Each row below holds a small network's activations on one input, seen along a few directions.
In each table, some parts of the input vary, and every possible input appears once, in random order.
Descriptions start from the smaller parts, as in this example, which fits no table here: one of 3 separate values, together with either a single point or one of 9 places along a line or (one of 4 places along a line, together with one of 8 places around a ring).
Shared parts are said once, and a part with two or three values counts as separate values.
(in the rows, 128 means zero)

Other details of the inputs vary at random and push rows far along two fixed directions, the same in every table; ignore that.

Table:
R1: [ 65 114 170  86 145 137  84 104 146  94 107]
R2: [ 70 104 167 113 128 128 130 129 101  72 102]
R3: [184 168  75 176 111 110 141 136 129 140 150]
R4: [106 200 138 128  85 145 164  73  76 145 105]
R5: [115 194 117 108  71 118 163  70  87 116 120]
R6: [220 101  92 162  94  85 143 151 106 164 124]
R7: [100  82 218  78 102 150 133 134 138 115 109]
R8: [ 70 133 167  80 131 119 109 116 139  97  97]
R9: [114 161 128 126 104 114 140  55  44 129 126]
R10: [184 159  63 158 133 141 125 149 123 185 147]
R11: [176 149  87 177 115  88 130 148  86 151 146]
R12: [143  47  90 125 182 115 111 193 155 107 140]
R13: [138  79 129 151 166 104 113 171 201 120 120]
R14: [ 66 100 188  72 138 156 119 125 132 115 140]
R15: [114 207 121 111  79 122 149  72  78 115 122]
R16: [ 71 107 172  88 154 133 108  86 149  93 102]
R17: [ 68 103 177  96 145 136  99  87 151  94 101]
R18: [148  62 101 118 178 106  98 169 205 134 130]
R19: [184 151  73 176 138 141 143 125 126 184 141]
R20: [178 156 101 165 120  78 140 107 137 174 133]
R21: [ 69 104 148  79 149 140 102 127  93  78 114]
R22: [ 64  85 163 104 150 144 113 118 102  70 110]
R23: [ 69 128 191  87 131 147 124 142 123 110 134]
R24: [140  69 145 144 183 141 118 172 178 140 165]
R25: [ 67 113 195  93 141 164 100 130 126 111 145]
R26: [178 144 116 156 109  99 149 150 127 192 172]
R27: [137  88 106 136 163 107 117 197 137 104 132]
R28: [134  91 151 148 159 133 113 202 171 134 159]
R29: [151  79  95 146 185 144 126 159 189  90 138]
R30: [178 156  73 159 113 124 155 156 132 180 133]
R31: [175 140  91 174 121  85 151 129  91 150 141]
R32: [138  63 150 152 176 145 109 179 181 139 167]
R33: [177 171  78 162 121 127 142 160 123 177 136]
R34: [145  94 106 150 165 130 144 169 186  87 128]
R35: [189  53 111 133 140 134 136 185 205  92 109]
R36: [108 173 129 110  76  96 153  82  45 129 117]
R37: [115 188 131  99  95 105 110  48  84 156 121]
R38: [ 64  99 155  96 145 145  96 129  96  71 116]
R39: [111 193 130 136  90 164 141  57  71 157 114]
R40: [173 148 129 170 119 106 153 131 121 183 169]
R41: [110 203 123 125  90 164 125  75  67 156 120]
R42: [ 96  96 179  79 105 178 140 138 142  97  65]
R43: [ 70 117 186  79 142 159 107 127 122 114 143]
R44: [149  88  84 128 179 142 109 181 186  95 144]
R45: [ 65 115 145  74 141 183 123 132 134 102  98]
R46: [227 113 105 153  97  79 131 126 157 185 114]
R47: [178 160  96 169 116  80 118 128 136 176 139]
R48: [179 149  89 148 111  71 135 122 142 179 134]
R49: [134  78 157 155 159 131 126 189 177 133 155]
R50: [118 188 107  99  79 131 148  46  81 123 129]
R51: [ 63 140 162 104 128 174 123 148 128  93  96]
R52: [120 186 122 132  86 142 142  38  83 116 128]
R53: [115 198 117 121  87 141 129  55  77 115 133]
R54: [144  89 107 159 158 133 137 175 190  86 129]
R55: [177 163  88 187 111 130 151 141 126 175 131]
Each input here is: one of 5 separate values, together with either a single point or (one of 2 separate values, together with one of 5 places around a ring).
Q: Changing only the choice among 5 separate values turns R7 into R6. The same change can be made to R25. Which row results?
A: R38
Q: Which other rows does R26 become when the choice among 2 separate values takes its other values? List them by row number.
A: R14
Q: Which other rows does R39 become when the choice among 5 separate values takes its other values? List them by row number.
A: R17, R22, R32, R52

Table:
R56: [ 74  77 197  90 144 175 121 179 171  97 105]
R57: [ 62  68 194  93 172 151 109 165 145  86 132]
R58: [197 185  57 169  75  89 166  81  94 147 113]
R59: [195 196  34 155  89 113 145  93  86 170 122]
R60: [ 77  85 121  97 166 140 113 153 162  27  96]
R61: [ 81 177 173  94  94 139 123  49  99 138 113]
R62: [179 102  89 173 166 140 121 190 189 163 168]
R63: [ 79 157 197  93  76 126 131  81  59 141 121]
R64: [ 84 180 123 109  92 151 149  52  69  75  95]
R65: [185 174 101 162 105  72 121  78  87 206 163]
R66: [197  68 118 156 154  79 122 184 173 165 152]
R67: [172  88  93 168 173 110 109 187 161 161 181]
R68: [ 69 195 120 106 101 146 140  67  57  89  99]
R69: [ 80  69 198  80 145 153 121 159 186  87  97]
R70: [188  98 107 175 167 136 131 202 183 167 164]
Q: Describe the family of inputs behind these rows.
A: either one of 5 separate values or (one of 2 separate values, together with one of 5 places around a ring)
Q: Which other rows does R70 become when the choice among 2 separate values takes its other values? List them by row number.
A: R57
